Each row below holds a small network's activations on one record, seen along a few directions.
Records have a field called H. Each example row is followed by its value.
The largest differences between rows may come from other fields.
(in the rows, 500 means zero)
Strong random noise was added to every row along 3 fixed directions; ignore it. To show where, here is one row again and again, with new noise each time:
[377 369 488 478 343 621 409 455 480 464 514 572 556 473 466 573 443 380
 511 570 496 575 445 560]
[233 262 590 485 231 685 364 426 461 513 569 755 770 399 483 664 377 322
 492 602 488 635 430 484]
[316 356 350 634 428 707 255 322 493 451 313 514 653 299 536 486 478 303
 552 692 374 567 364 508]
[425 493 692 519 482 378 493 580 456 620 571 699 666 522 547 607 486 515
 530 526 557 608 540 381]
[447 468 618 470 432 444 500 563 467 550 578 623 559 553 497 592 475 488
 518 513 559 584 521 478]

[634 684 632 584 694 261 618 610 477 601 497 514 493 576 557 492 606 695
 531 445 590 466 594 384]
h2
[521 430 502 422 320 573 612 525 518 473 608 526 536 555 423 593 483 533
 453 355 527 430 524 530]
h4
[441 448 435 674 441 587 458 403 508 509 364 562 758 339 535 561 551 482
 552 488 407 459 462 395]
h14
[422 463 556 469 469 423 458 569 437 493 468 471 454 624 482 560 587 495
 545 602 579 623 523 534]
h5
[585 435 352 351 397 620 533 492 536 353 558 318 213 598 360 442 445 441
 466 463 535 458 475 750]
h16
[479 508 729 502 480 390 579 581 532 674 663 776 746 462 571 590 409 528
 464 410 521 503 557 293]
h20
[546 492 376 506 524 533 450 476 512 420 405 314 337 544 463 441 546 455
 522 572 501 531 466 621]
h6
[588 639 588 446 659 246 575 654 507 588 577 461 378 634 553 449 529 592
 520 486 561 552 590 448]
h12
[526 490 385 563 508 520 415 483 503 445 354 381 400 522 469 485 581 453
 574 551 479 500 463 569]
h8
[518 386 349 533 302 745 514 386 560 424 491 502 567 394 424 531 439 428
 469 387 423 354 435 551]
h3
[598 572 425 661 556 482 529 466 531 517 344 483 593 418 530 503 607 560
 558 397 420 366 505 409]
h18
[455 367 396 484 316 665 508 441 505 383 461 417 488 522 400 563 534 457
 492 500 508 485 466 624]
h17
[343 377 571 332 363 608 460 474 491 489 720 650 528 464 477 520 284 370
 426 557 509 602 472 567]
h11
[451 505 534 369 573 475 449 511 478 490 598 494 338 532 501 401 397 449
 466 599 525 576 495 577]
h11
[597 512 526 482 440 503 603 527 502 484 513 510 497 553 434 564 545 591
 483 329 524 396 540 507]
h3
[435 503 270 688 682 589 258 297 562 502 236 403 633 192 635 292 493 360
 549 662 274 475 369 410]
h15
[785 721 576 387 662 176 716 741 506 553 626 344 194 783 465 449 586 722
 514 334 652 457 643 540]
h16
[485 434 233 467 417 723 446 376 506 298 405 274 286 486 406 417 508 427
 495 573 464 442 416 729]
h14
[496 487 492 470 446 571 554 476 518 479 570 523 489 486 485 500 447 508
 448 481 517 444 497 530]
h4
[686 613 390 489 558 438 656 558 542 457 490 331 292 601 460 442 570 606
 503 391 520 370 555 557]
h9
[534 466 504 473 392 551 599 500 518 463 534 517 540 516 447 570 519 540
 467 375 512 429 517 522]
h4
[410 477 603 470 469 493 480 534 483 539 570 614 566 512 530 561 457 469
 475 531 525 561 509 465]
h10
[497 459 378 576 400 655 529 391 560 471 491 541 660 330 501 514 441 457
 488 408 387 384 458 462]
h18
[533 471 447 506 382 517 589 538 504 447 478 416 457 605 429 583 590 545
 526 445 544 473 532 559]
h19
[523 536 512 601 562 447 490 519 463 499 357 436 476 565 501 524 645 572
 550 563 551 494 516 485]
h17
[433 405 508 418 338 630 552 485 492 450 610 560 465 528 437 550 424 467
 443 501 541 482 501 580]
h9
[488 562 675 331 566 326 534 645 440 533 648 532 331 692 504 511 478 542
 482 550 628 630 566 546]
h12
[504 400 366 523 314 718 542 382 578 437 526 536 631 351 455 525 418 436
 459 377 410 351 444 521]
h3
[523 488 543 453 430 514 570 525 470 446 543 496 442 588 430 568 536 560
 490 448 586 473 524 573]
h2
[536 478 406 607 404 617 529 424 537 468 419 526 634 400 490 564 532 490
 525 382 418 382 468 472]
h18
[465 471 408 529 536 538 385 466 478 467 410 404 415 493 490 434 514 439
 533 613 481 555 460 556]
h8
[541 521 327 569 563 569 407 411 529 453 331 374 439 410 511 403 544 450
 536 495 377 424 440 524]
h13
[440 370 433 352 295 724 486 441 531 395 629 532 389 501 396 522 342 360
 430 476 489 473 442 676]
h13
[560 644 802 586 642 181 665 673 455 713 583 690 712 581 595 600 587 725
 521 434 616 541 648 251]
h17
[454 386 479 460 267 610 566 509 488 426 538 495 472 600 402 633 528 488
 499 471 565 497 503 603]
h19
[397 403 554 254 430 558 473 531 488 453 709 521 317 592 442 451 337 406
 408 607 577 604 491 654]
h7
[469 382 606 261 265 565 559 563 491 454 723 587 427 632 382 628 377 455
 434 373 575 541 513 632]
h15
[535 630 644 527 708 226 519 629 463 625 499 498 485 594 583 457 579 616
 530 586 585 597 585 395]
h6
[429 350 419 521 248 661 479 484 453 380 407 417 495 617 378 670 628 466
 548 493 549 514 471 618]
h19
[403 395 476 365 404 575 446 499 506 458 593 499 396 542 464 478 396 384
 465 586 509 573 474 604]
h12
[385 439 536 547 460 470 394 528 442 502 401 493 526 566 507 580 595 455
 564 642 549 624 487 501]
h5
[397 442 329 454 565 646 300 361 501 385 399 352 349 402 520 335 436 348
 481 708 415 557 386 640]
h7
[529 548 482 352 579 484 531 508 530 471 640 436 315 520 502 364 387 490
 425 535 517 490 504 576]
h20
[395 382 423 412 411 652 374 412 497 425 504 473 464 444 462 457 416 375
 466 564 451 546 420 605]
h15
[552 547 539 606 521 408 576 548 501 562 444 548 630 499 516 561 597 596
 549 421 509 459 552 384]
h14
[389 395 763 274 336 462 557 596 423 513 762 703 514 631 424 640 391 509
 437 483 650 628 550 562]
h16
[292 291 556 492 275 619 365 501 433 480 472 579 595 562 436 663 526 376
 529 627 553 661 460 540]
h5
[441 382 368 466 390 669 405 424 509 393 467 416 387 484 421 477 450 364
 504 580 480 534 429 658]
h8
[402 444 593 432 486 472 419 551 428 477 489 494 413 625 461 548 548 473
 511 648 605 633 504 573]
h6
[534 584 349 560 687 554 392 392 541 451 380 350 377 380 573 318 472 441
 486 609 407 460 423 532]
h20
[521 455 473 344 344 589 607 541 475 359 602 409 272 676 371 565 511 524
 458 441 605 471 522 703]
h9
[494 485 621 459 453 470 584 518 462 518 580 611 585 515 479 566 494 574
 475 443 559 497 535 473]
h2
[583 562 325 542 619 502 397 477 521 444 347 291 281 523 497 381 558 455
 559 546 442 476 453 588]
h11
[343 446 456 679 579 639 288 320 529 563 347 634 786 194 620 433 429 356
 500 648 335 509 393 345]
h1
[478 516 672 512 481 425 528 551 501 624 574 689 705 472 546 598 473 540
 485 398 500 502 537 343]
h1
[364 531 609 529 696 392 355 485 469 602 482 584 596 404 641 396 456 467
 493 708 479 635 487 372]
h7
[469 594 414 601 723 479 371 423 511 519 377 419 450 376 620 329 500 454
 513 666 416 519 450 449]
h10
[575 604 660 516 573 309 597 647 504 615 558 596 529 598 545 570 549 597
 515 408 559 503 584 379]
h10
[593 596 633 475 549 350 596 616 502 598 578 580 504 581 510 552 512 594
 508 360 534 469 574 409]
h13
[597 596 653 448 571 355 618 568 518 591 602 618 567 500 532 518 469 590
 470 345 505 465 561 403]
h1

Which value of H does each new row have?
[472 460 636 513 363 510 595 541 492 557 589 713 691 501 480 661 491 548
 491 373 532 453 545 412]
h18
[525 462 419 518 385 585 575 474 531 455 494 481 545 486 466 552 519 502
 497 409 465 427 504 516]
h9
[450 430 417 439 424 632 470 438 522 428 535 477 465 454 476 478 423 398
 463 515 445 511 457 579]
h10
[485 388 394 497 280 747 543 396 544 410 554 547 574 408 425 567 407 414
 459 392 442 407 446 581]
h18
[607 613 481 491 623 455 542 492 549 530 540 486 444 452 541 402 438 514
 471 450 463 435 499 478]
h1
[581 538 439 448 525 523 531 470 543 453 499 435 412 470 477 442 478 498
 472 407 452 423 484 560]
h1
[352 354 542 342 311 593 444 519 468 437 603 554 448 583 439 585 431 386
 472 553 546 607 475 623]
h12
[500 524 509 501 578 457 466 497 493 522 513 500 494 466 527 441 463 497
 496 559 501 536 496 498]
h16
[531 547 440 597 533 535 528 447 515 520 477 507 603 398 535 476 497 539
 502 446 436 426 497 419]
h18
[543 559 487 468 621 438 463 502 507 529 517 455 438 482 540 390 457 499
 492 524 472 525 491 487]
h15
[600 566 503 590 517 393 583 584 479 504 391 415 423 646 473 565 678 611
 573 470 573 466 553 494]
h19
[418 410 368 548 480 648 318 354 513 456 349 466 580 338 526 442 477 363
 517 565 361 512 388 513]
h15
[528 476 431 457 460 589 547 443 511 433 543 457 450 470 456 457 448 507
 460 486 501 446 481 579]
h2
[389 460 609 559 531 425 421 520 466 579 468 581 656 475 555 537 528 485
 524 618 521 627 511 403]
h6
[433 399 404 512 428 617 382 402 488 426 385 468 534 422 476 498 514 404
 523 559 440 516 423 567]
h16
[480 347 333 546 284 775 473 334 556 389 395 511 624 337 424 550 483 406
 484 382 375 345 412 562]
h3
[384 589 632 605 773 305 328 527 436 634 374 569 585 457 660 420 560 501
 558 733 489 650 508 329]
h12
[443 330 460 470 209 726 545 416 527 416 527 588 657 436 414 653 464 437
 458 356 457 415 455 554]
h4
[512 435 483 417 346 599 610 477 536 458 615 547 544 484 446 555 430 504
 438 379 494 413 505 539]
h4
[609 578 376 622 578 464 502 494 467 439 300 319 427 554 477 487 690 588
 587 475 495 449 503 522]
h14
